Here are a small network's activations along a few directions, averaged over the inputs that share one value of a field.
Values that are neighbours, or in one group, have similar rows; names and order tell nothing.
(in the rows, 500 means zero)
Random noise pushes rows far along 18 fixed directions. That doesn't count. These rows show it; they differ only by the noise:
[630 224 455 444 475 660 433 559 433 597 510 618 442 583 549 525 604 446
 545 485 568 349 698 461 233 467 581 422]
[462 138 314 462 315 625 294 644 280 476 435 498 710 643 484 472 654 565
 446 301 633 350 559 596 579 455 664 357]
[472 415 440 298 363 576 589 544 604 270 242 338 530 598 611 719 515 518
 283 750 697 545 466 604 370 455 330 682]
[595 389 462 350 586 578 489 438 456 533 406 353 340 503 351 375 555 359
 443 497 445 503 519 305 354 676 593 366]
[443 578 393 486 728 501 444 251 633 367 287 235 418 619 533 795 473 514
 418 665 389 530 311 458 259 388 612 702]
[455 582 469 349 288 389 506 514 354 643 483 413 332 575 566 515 514 535
 447 605 508 427 417 346 448 424 352 546]
[418 472 355 851 757 497 298 502 637 425 452 592 518 512 391 516 445 406
 650 786 579 505 288 589 501 302 714 634]
[695 540 437 435 499 601 431 497 354 607 479 420 567 578 450 507 481 476
 634 471 572 409 514 478 578 530 694 439]
[453 656 543 805 596 487 631 573 574 443 613 487 603 572 402 449 587 395
 448 481 564 523 424 466 620 433 547 296]
[367 802 551 927 627 396 620 399 667 703 661 508 426 616 459 395 448 660
 599 553 496 661 427 633 322 421 365 417]
[523 659 557 474 497 406 410 439 474 533 349 487 753 618 468 625 457 587
 482 356 419 490 569 529 716 433 648 757]
[580 430 571 392 552 275 496 429 462 577 505 702 594 354 438 449 430 461
 361 391 445 547 424 464 386 585 345 573]
[396 505 657 638 397 521 438 472 772 459 411 540 619 724 537 888 552 616
 681 570 652 508 802 541 486 358 540 500]
[596 650 499 256 696 189 242 423 463 664 451 482 468 311 382 602 364 617
 457 475 465 536 179 523 418 531 441 397]
[493 588 464 359 494 473 518 546 644 374 435 346 566 529 453 628 399 465
 573 476 412 606 247 423 425 581 699 497]
[643 467 599 484 359 355 579 345 490 864 701 522 379 605 513 465 485 492
 753 648 776 539 575 526 451 688 354 244]
[420 486 390 570 548 373 433 530 476 465 694 706 416 318 510 496 369 601
 765 486 444 457 304 538 431 428 415 505]
[434 551 457 656 742 539 539 323 645 447 680 312 420 423 486 561 507 409
 514 323 283 641 447 559 482 579 592 455]
[485 627 407 237 284 389 461 406 316 556 337 323 481 570 433 502 523 620
 434 451 489 483 661 521 692 498 390 830]
[470 536 654 336 531 218 483 444 632 562 452 560 541 676 400 713 656 592
 459 291 413 441 624 312 287 480 580 356]


Values of Gube:
u1: [131 330 486 641 470 399 408 452 551 379 297 562 350 454 339 235 568 605
 358 632 442 569 514 378 437 498 336 458]
u15: [362 344 435 311 418 358 516 825 639 254 677 727 475 184 500 288 421 462
 511 356 384 596 313 639 593 648 488 510]
u13: [654 599 559 395 579 488 563 531 522 554 536 641 694 515 613 596 455 588
 382 227 362 511 561 667 270 456 533 685]
u12: [378 522 331 410 546 252 366 496 596 528 471 390 382 608 264 382 560 562
 591 593 573 606 338 567 379 572 647 432]
u10: [172 359 677 978 611 739 475 280 558 461 401 464 580 455 764 431 262 648
 318 483 276 701 308 543 539 538 258 514]
u11: [482 292 396 456 372 588 639 533 663 314 634 518 478 446 496 462 542 466
 553 503 635 642 612 650 315 637 397 428]
u3: [417 358 391 478 498 303 561 389 728 544 702 557 174 565 550 499 566 485
 761 839 700 595 550 690 289 551 402 571]
u5: [368 313 520 224 413 414 568 424 504 487 499 502 298 448 724 448 478 713
 606 486 407 477 537 640 549 670 350 630]
u9: [728 398 324 675 621 599 549 367 406 529 724 588 563 363 519 569 464 305
 682 667 725 442 379 661 388 452 547 478]
u14: [717 672 539 393 622 501 520 369 474 599 641 464 530 401 733 672 350 591
 696 445 393 459 410 686 642 531 631 646]
u6: [640 585 375 455 741 634 522 374 335 254 485 424 521 451 456 561 577 570
 627 412 506 262 662 533 746 476 672 419]
u7: [439 345 479 619 283 479 369 576 544 663 613 600 681 520 372 447 573 234
 530 310 345 617 605 442 466 480 796 661]
u8: [586 659 245 598 513 516 491 287 490 504 671 384 495 384 221 556 465 507
 777 426 543 638 536 608 309 505 497 566]
u16: [340 475 521 491 360 679 437 446 447 399 469 350 368 481 617 709 437 578
 657 535 359 441 468 245 473 422 467 405]
u2: [628 282 363 310 349 460 555 574 375 351 634 496 636 352 375 313 563 211
 616 411 593 491 422 472 905 725 740 422]
u4: [613 356 216 362 635 294 422 191 326 428 673 621 331 273 308 420 612 477
 625 386 509 406 742 628 524 541 421 761]
The values of Gube form a ring.
- A walk along Gube starts at u12 and steps to its neighbour u13. Put u11, u3, u6, u8, u2 in the order it reaches them. => u8, u2, u6, u11, u3
- Name the neighbours of u7, in listed order. => u9, u16
- What is the length, in steps, of the shortest route from u15 to u5? => 5

Values of Tef:
l5: [519 605 462 460 401 584 330 671 476 481 419 516 514 390 351 625 478 525
 366 424 525 498 530 409 253 342 389 408]
l1: [346 506 629 316 631 246 574 529 721 290 465 530 513 458 353 456 543 542
 467 281 293 623 542 452 598 691 512 552]
l6: [403 449 476 467 459 512 566 518 560 404 367 426 469 602 425 322 569 447
 444 550 471 547 579 455 600 596 620 579]
l7: [380 343 448 481 463 178 618 557 480 513 559 674 491 744 657 451 700 389
 457 630 481 312 380 466 588 347 651 792]
l4: [462 570 599 495 525 410 619 819 503 254 248 791 498 469 299 281 505 365
 459 791 533 343 359  97 550 372 504 542]
l9: [480 388 488 439 347 474 371 301 582 619 363 568 466 404 425 381 259 449
 669 594 365 698 553 438 439 676 548 896]
l8: [475 610 612 514 479 367 481 425 646 453 443 465 626 523 452 700 482 403
 465 619 556 586 477 432 611 466 558 541]
l3: [488 563 563 622 609 567 801 252 361 236 428 505 445 355 506 382 398 452
 502 595 419 441 513 308 744 588 252 686]
l2: [409 568 289 711 799 555 355 629 481 386 551 470 393 568 555 449 607 421
 539 622 427 345 388 651 769 227 789 753]
The values of Tef form 3 separate groups.
- Which other values are in the same group as l8? Give them in the order they are listed. => l6, l9
- Which other values are in the same group as l5? Give them in the order they are listed. => l1, l2
